Each row has a name. After each piece below comes the name of the row it's from, unless a question asks for something else. Each question is about the rows just above it.

K557: [173  98 161  91  77 129 144 113]
K332: [104 108  95 103 161 131 164  89]
K93: [129 113  77  89 162 144 173  98]
K881: [ 88 104 108 112  88 123 154  84]
K969: [ 88 103  95 161 164 104 131 108]
K146: [118 111  84  94 162 171 171 111]
Which row holds [173  98 161  91  77 129 144 113]?
K557
q: [118 111  84  94 162 171 171 111]
K146
Put [104 131  95 103 161  89 108 164] back in order: which row is it?
K332
Right after [112] comes
[88]
Put [ 98 173 144 162  89  77 113 129] back in order: which row is it?
K93
The value that K881 holds more than once:
[88]
[129 113  77  89 162 144 173  98] is in which row?
K93

K505: [130 103 143 156 158]
K882: [ 82  94 169 174 147]
K814: [122 107 141 163 144]
K675: [100 109 151 168 151]
K284: [108 116 133 170 125]
K378: [150 148  93 117 120]
K939: [169 147  88 101  99]
K384: [164  98 164 164 125]
K575: [132  98 123 165 163]
Repeated in K675:
[151]
Which value appears more than once in K384?
[164]
Right after [108] comes
[116]
Put [147 174 169  94  82] back in order: which row is it?
K882
q: [108 116 133 170 125]
K284

K113: [119 129 106 151 118 121 129 130 126 163 136 114 122 128 138 120 126 117
 145 123 138  75 127 117 163 137 154 124 133 145 131 138]
K716: [125 144 120 133 129 134 118 115 136 107 118 131 165 122  96 134 134 137
 119 134 126 155 133 142 136 146 125 128 135 114 135 131]
K209: [123 134 121 136 161 116 118 165 124 124 124 140 163 124 175 126 120 118
 158 130 175 175 112 112 161 127 111 125 132 131 175 125]
K54: [134 124 139 108 150 141 136 135 142 114 136 140 124 125 121 135 125 116
 151 121 123 132 117 115 140 136 140 145 119 124 147 125]
K753: [127 126 138 134 131 127 116 146 112 121 121 163 105 120 129 131 126 136
 138 121 127 132 109 150 113 126 127 127 140 127 116 124]
K773: [119 129 106 151 118 121 129 130 126 163 136 114 122 128 138 120 126 117
 145 123 138  75 127 117 104 123 106 120 143 114 131 131]
K777: [123 137 143 137 139 125 129 138 112 125 121 147 136 137 139 139 127 132
 137 127 138 104 143 126 103 126 156 119 119 136 123 121]
K669: [123 134 121 136 161 116 118 165 124 124 124 140 163 124 125 126 120 118
 158 130 126 175 112 112 161 127 117 141 137 127 134 150]
K806: [136 124 119 138 133 127 139 142 134 145 129 123 129 143 129 122 125 108
 118 136 118 151 136 125 125 100 100 133 142 161 143 113]
[124 116 127 140 127 127 126 113 150 109 132 127 121 138 136 126 131 129
 120 105 163 121 121 112 146 116 127 131 134 138 126 127] is which row reordered?
K753
q: [123 134 121 136 161 116 118 165 124 124 124 140 163 124 125 126 120 118
 158 130 126 175 112 112 161 127 117 141 137 127 134 150]
K669
Which row holds [119 129 106 151 118 121 129 130 126 163 136 114 122 128 138 120 126 117
 145 123 138  75 127 117 163 137 154 124 133 145 131 138]?
K113
[123 134 121 136 161 116 118 165 124 124 124 140 163 124 175 126 120 118
 158 130 175 175 112 112 161 127 111 125 132 131 175 125] is in which row?
K209

K220: [109 115 130 136 114 113 127 126 125 127]
K407: [109 115 130 136 114 113 127 129 125 127]
K106: [109 115 131 136 114 113 127 129 125  99]
What comes right after [126] in the named rows?
[125]
What comes right after [131] in the named rows?
[136]

K233: [103 124 114 162 163 100  98 107 157  98 177 112 102 175 112 105 104 117
 103 120 163 102]
K740: [128 131 118 139 140 117 116 129 138 117 140 133 128 137 131 120 129 118
 126 118 133 116]
K405: [120 100 163 175 105 103 102 158 102  98 177 163 107  98 103 112 117 112
 102 162 103 114]
K775: [103 162  98  98 105 104 158 102 120 112 100 103 114 102 175 112 163 177
 102 163 117 107]
K138: [103 117 114 162 163 100 114 107 157  98 177 112 102 175 112 105 104 102
 103 120 163 102]
K240: [111 113 135 132 133 127 127 110 131 126 143 111 110 114 110 124 109 126
 114 142 146 128]
K326: [113 113 140 124 124 134 136 112 123 135 131 111 112 136 112 129 112 133
 116 147 140 136]
[ 98 100 102 102 102 103 103 104 105 107 112 112 114 114 117 120 157 162
 163 163 175 177] is which row reordered?
K138
Where do [120 100 163 175 105 103 102 158 102  98 177 163 107  98 103 112 117 112
 102 162 103 114] appear?
K405
What comes right after [138] in the named rows?
[117]
[ 98  98 100 102 102 102 103 103 104 105 107 112 112 114 117 120 158 162
 163 163 175 177] is which row reordered?
K775
q: [111 113 135 132 133 127 127 110 131 126 143 111 110 114 110 124 109 126
 114 142 146 128]
K240
The row with [103 162  98  98 105 104 158 102 120 112 100 103 114 102 175 112 163 177
 102 163 117 107] is
K775

K152: [121 159 142 159 159 159 153 132]
K394: [144 138 128 138 140 128 138  87]
K889: [123 100 142 134 158 128 154 132]
K80: [128 135 148  82 136 109 130 138]
K396: [142 107 149 146 147 115 162 128]
K737: [145 112  89 127 110 128 116 113]
K615: [ 97 128 128 135 128 116 128 148]
K478: [116 130 128  79 132 109 121 137]
K497: [107 102 139 128 117 102 137 123]
K338: [165 125 128 136 164 116 128 128]
Which value appears more than once in K338?
[128]
The entry that follows [117]:
[102]
What comes right after [164] in the named rows?
[116]
The value that K497 holds more than once:
[102]
Right after [134] comes
[158]
The entry that follows [146]:
[147]
Repeated in K152:
[159]

K466: [125 131 135 128 129 134 174 118 121 120]
K900: [131 137 135 126 119 125 121 137 106 123]
K913: [119 131 130 128 129 134 174 118 120 120]
K626: [125 131 130 122 129 134 174 118 120 120]
q: [125 131 130 122 129 134 174 118 120 120]
K626
Where do [131 137 135 126 119 125 121 137 106 123] appear?
K900
What comes right after [126] in the named rows?
[119]
q: [119 131 130 128 129 134 174 118 120 120]
K913

K596: [145 133 140 141 129]
K398: [133 154 140 129  84]
K312: [154  83 140 129 133]
K953: [154 153 140 112 130]
q: [154  83 140 129 133]
K312
Put [133 154  83 140 129] back in order: which row is it?
K312
Right after [112] comes
[130]
Which row holds [133 154 140 129  84]?
K398
Put [ 83 129 133 140 154] back in order: which row is it?
K312

K702: [126 143 139 167 130 138 105 143 142 121 171 100 141 156 148 136 111 109
 148 134 114 142 138 113 136  96 132 111 109 137 142 170 101 140 143 161
 146 125 116 118 131 125 103 125 144 139 146  84 160  98 154 138  93  97
 136 149 121 100 116 167 146 131]
K990: [129 151 142 137 146 109  99 144 124 119 166 144 130 131 126 114 115 138
 142 126  97 124 131 139 145 132 149  88  88 151 129 168  90 170 156 163
 154  93 130 114 103 122 120 135 113 144 116  95 168 111 148 116 133  97
 115 155 108 120 126 142 159 134]
K286: [142 117 148 115 157 116  85 114 132 119 122  90 148 118 110 106 145 109
 100 181 131 138 116 144 149 133 145 145 172 155 126 127 129 149 122 115
 137 118 125 115 121  96 149 102 103 118 134 125 138 130 136 128 154 109
 108 125  92 147 110 130 186 135]
K542: [122 155 147 148 128 134 110 145 131 110 167 133 141 145 153 130 105 136
 155 113 103 128 134 123 143 107 131  84  90 127 130 162  92 149 149 168
 130 105 121 121 119 129 121 146 141 149 134  78 166 109 155 124 112  96
 132 141 125  98 126 171 146 130]
K720: [136 133 172 108 157 130  92 106 120 100 117 105 163 118 124 112 132 124
 108 116 116 138 102 139 157 117 136 129 158 136 125 113 125 135 129 117
 106 120 125 123 111 101 180 118 106 126 135 116 153 136 150 117 164 111
 106 111  97 139 111 147 188 124]
K144: [144 111 135 135 145 116  94 121 137 133 133  74 147 134 110 120 156  82
  96 181 151 153 129 129 134 126 142 161 168 154 141 141 129 148 126 112
 152 136 113 113 127  96 130  82 118 115 144 130 130 128 137 141 125 106
 121 131 107 141 101 131 166 132]
K350: [126 107  81 154 104 124 147 142 134 158 130 121 105 139 120 141 144 109
 128 126 161 133 156 110  95 133 131 157 128 133 143 146 149 126 121 113
 155 144 119 124 153 139  72 109 153 115 134 144 100 113 106 147  88 139
 145 141 145 130 137 113  77 130]
K358: [126 149 127 152 134 112  99 150 132 130 180 140 124 136 133 123 121 125
 150 128 104 136 136 134 134 131 147 110  86 153 133 178  93 174 156 158
 165  98 122 111 109 132  92 127 123 136 123  96 161 107 142 132 114  92
 122 159 112 110 124 140 146 133]
Which row holds [122 155 147 148 128 134 110 145 131 110 167 133 141 145 153 130 105 136
 155 113 103 128 134 123 143 107 131  84  90 127 130 162  92 149 149 168
 130 105 121 121 119 129 121 146 141 149 134  78 166 109 155 124 112  96
 132 141 125  98 126 171 146 130]?
K542
q: [136 133 172 108 157 130  92 106 120 100 117 105 163 118 124 112 132 124
 108 116 116 138 102 139 157 117 136 129 158 136 125 113 125 135 129 117
 106 120 125 123 111 101 180 118 106 126 135 116 153 136 150 117 164 111
 106 111  97 139 111 147 188 124]
K720

K495: [135 187 133  79 115 170 120 128 163 101 186 150 160  69  74 165 125 102
  82  77  80 175  73 124 136]
K489: [ 80 136 103  73 124 179 164 109  80 177  77 155 135 132 171 117 104 103
 185 108 143 129 121 177  73]
K758: [154 139  77  81 137 187 180 113 157 135 180 155 131 140 155  81  69 182
 117 112 164 151 129 147 135]
K686: [ 90 157  81 170 170 136 128 141  68 176 180 106 112 175 127 172 175  80
 153 178 146 111 142  88  89]
K499: [135 187 133  79 115 170 120 128 163 101 186 150 160  69  74 165 125 102
  82  77  80 175 125 124 136]
[ 74 128 186 125  80 102 175  79 150 160  77 115 133 165  82  73  69 170
 136 120 135 124 101 163 187] is which row reordered?
K495
Right after [109] comes
[80]

K950: [113 106 130 133 133 129 138 115 135 114 134 105 132 149 133 127 132 106
 126 117 123]
K95: [119 135 118 122 178 131 139 146 132 141 136 120 129 122 143 138 130 120
 124 115 148]
K903: [113 135 102 129 140 129 119 117 135 127 112 141 129 117 119 140 114 128
 129 124 133]
K269: [130 106 147 127 145 120 123 123 138 136 134 120 165 152 126 117 128 104
 132 118 116]
K845: [111 119 120 121 125 112 133 133 147 136 114 112 128 124 152 140 118 131
 139 114 140]
K561: [120 128 117 126 116 106 145 118 152 120 165 104 136 134 128 147 123 130
 123 138 132]
K46: [139 140 136 139 134 113 125 126 134 131 137 140 143 135 126 119 135 122
 132 138 119]
K426: [123 126 120 124 142 120 135 132 123 132 128 122 114 137 124 105 129 115
 132 107 140]
K311: [117 131 127 126 130 129 135 126 116 146  99 154 124 124 121 119 137 139
 140 144 134]
Put [138 136 134 120 165 152 126 117 128 104 132 118 116 130 106 147 127 145
 120 123 123] back in order: which row is it?
K269
q: [139 140 136 139 134 113 125 126 134 131 137 140 143 135 126 119 135 122
 132 138 119]
K46
The row with [113 106 130 133 133 129 138 115 135 114 134 105 132 149 133 127 132 106
 126 117 123] is
K950
[119 135 118 122 178 131 139 146 132 141 136 120 129 122 143 138 130 120
 124 115 148] is in which row?
K95

K294: [117 119  87 120 131 148 165 139 102 152 132 139 101 145 142 125 119 119]
K162: [119 125 123 109 113 155 141 135 123 136  95 128 174  98 119 130 132 154]
K451: [117 119  87 119 134 148 165 138 101 152 130  96 103 143 141 125 119 119]
K911: [117 119  87 119 130 148 165 138 101 152 130  96 103 143 141 125 119 119]
K100: [156 150 187 156 146  94  86 156 170 105 158 172 132 142 129 139 143 127]
K462: [120 128 133 111 113 152 134 134 130 132  96 135 181  96 118 133 135 158]
K281: [117 123 119 107 112 160 146 138 121 139  94 125 175  98 121 131 132 155]
K811: [155 147 178 162 148  94  91 120 164 107 163 166 117 149 133 137 140 120]
K255: [121 129 128 111 114 152 135 133 126 134  95 133 177  97 118 130 134 156]
K13: [119 119  94 120 129 146 159 138 106 147 129 102 109 139 138 125 124 128]
K550: [116 125 121 107 112 157 142 135 122 137  93 126 176  96 119 130 132 155]
K69: [119 119  94 120 129 146 159 138 106 147 129 102 109 139 138 125 121 122]
Repeated in K100:
[156]
The value that K811 holds more than once:
[120]

K822: [147 107 114 151 129  93  93 132  93 106  96 110  96]
K687: [149 142 108 147  89 133 140  91 138 141 144 145 144]
K947: [134 107 114 151 129  98 103 132 112 133 103 143 110]
K912: [147 107 114 151 129  98 103 132  96 133 103 143 110]
K377: [ 99 118 157 118 171 122 113 157 121 106 117 102 118]
Repeated in K687:
[144]
Which row holds [147 107 114 151 129  93  93 132  93 106  96 110  96]?
K822
The entry that follows [171]:
[122]
The value that K912 holds more than once:
[103]
[ 96  98 103 103 107 110 114 129 132 133 143 147 151] is which row reordered?
K912
q: [149 142 108 147  89 133 140  91 138 141 144 145 144]
K687

K72: [137 107 159 138 127  94 121 163]
K137: [162  82 181 127 138 122 177 172]
K102: [127 105 167 151 141  92 142 163]
K544: [108  91 168 137 108  92 108 161]
K376: [ 82 162 127 172 177 121 181 138]
K766: [ 81 167  91 152 162 166 162  91]
q: [162  82 181 127 138 122 177 172]
K137
[137 107 159 138 127  94 121 163] is in which row?
K72
Which value appears more than once in K544?
[108]
q: [ 81 167  91 152 162 166 162  91]
K766
Put [162 177 138 172 181 121  82 127] back in order: which row is it?
K376

K637: [120 126  80 133 146 115 105 109 108  87 143 178 156  96  97 131 132  98
 107 143 155 121 149 118 132 141 131 127 137 124 139 117]
K849: [132 129  89 130 140 140  97 134 136 103 124 133 143 104 156 114 119 132
 129 141 132 131 149 132 118 138 125 151 143 141 144 131]
K288: [113 136 116 104 112 135 147 143 144 145 144 118 139 149 147 143 140 104
 109 145 123 134 112 118 133 122 134 146 127 124 152 119]
K6: [116 156 126 125  99 114 153 112 132 138 131 136  93 118 154 103 131 158
 138 178 130 139 135 137 164 129 144 143 146 155 146 129]
K779: [121 152 132 139 117 105 112 125 138 151 134 147 115 127 107 108 112 128
 125 106 105 153 133 106 139 144 102 135 118 112  88 139]
K875: [106 102 108 120 115 128 121 127 100 104 141  96 120 120 151 102 128 126
  91 124 138 136 120 134 133 139 117 122 128 142 123 134]
K869: [108 132 146 132 152 145 113 140 112 132 143 132 122 114 144 140 123 127
 116 141 149 130 147 102 129 123 147 126 121 134 126 118]
q: [116 156 126 125  99 114 153 112 132 138 131 136  93 118 154 103 131 158
 138 178 130 139 135 137 164 129 144 143 146 155 146 129]
K6
Where do [132 129  89 130 140 140  97 134 136 103 124 133 143 104 156 114 119 132
 129 141 132 131 149 132 118 138 125 151 143 141 144 131] appear?
K849

K892: [128 127 128 126 127 128 175 128 170 142]
K186: [135 143 141 126 136 127 131 128 133 128]
K116: [144 126 140 133 143 126 141 127 126 130]
K848: [154 128 147 142 152 140 152 127 128 138]
K952: [128 176 128 127 128 127 128 142 170 126]
K198: [126 166 128 127 126 128 126 127 154 128]
K572: [146 126 143 133 145 131 143 126 126 129]
K429: [158 127 131 133 157 129 151 127 126 130]
K88: [130 140 143 126 144 141 127 126 132 126]
K658: [128 170 128 127 128 126 128 142 166 126]
K640: [128 135 128 127 128 127 128 130 134 126]
K195: [158 127 156 133 157 129 151 127 128 127]
What comes right after [145] in the named rows?
[131]
[126 127 127 128 128 128 128 142 170 176] is which row reordered?
K952
What comes right after [132] in the named rows?
[126]
Which row holds these entries in another order? [126 126 126 127 130 133 140 141 143 144]
K116
Which row holds these entries in another order? [127 126 130 128 128 135 128 127 128 134]
K640
Which value appears more than once in K195?
[127]
q: [146 126 143 133 145 131 143 126 126 129]
K572

K4: [131 128 118 129 124 128 130 131 129 131 121 128 123]
K664: [124 129 128 108 116 130 120 139 120 169 139 143 132]
K783: [128 129 128 129 141 128 133 127 131 132 128 132 132]
K301: [129 162 132 132 137 128 162 101 129 122 126 129 116]
K827: [127 127 141  68 116 129 123 131 124 149 137 137 130]
K757: [129 135 134 135 135 127 125 126 124 147 122 135 135]
K591: [129 129 118 144 135 128 129 131 128 130 136 130 122]
K784: [125 125 134 105 133 128 128 123 126 130 133 122 126]
K647: [129 129 121 162 116 128 132 137 162 101 129 126 129]
K517: [126 126 128 133 120 128 129 125 126 132 129 126 127]
K577: [128 129 127 162 130 128 130 134 129 125 137 129 121]
K604: [127 126 127 133 118 128 128 126 125 131 128 126 125]
Which row holds these entries in another order? [129 129 129 101 129 126 128 116 137 162 132 162 121]
K647
Repeated in K757:
[135]
Where do [129 162 132 132 137 128 162 101 129 122 126 129 116] appear?
K301
q: [129 129 121 162 116 128 132 137 162 101 129 126 129]
K647
Which row holds [131 128 118 129 124 128 130 131 129 131 121 128 123]?
K4

K627: [152 154  98 147]
K210: [140 131 145 103]
K158: [111 100  92 146]
K460: [ 90  71 147 101]
K553: [100  91 110 141]
The entry that follows [92]:
[146]
Right after [140] comes
[131]

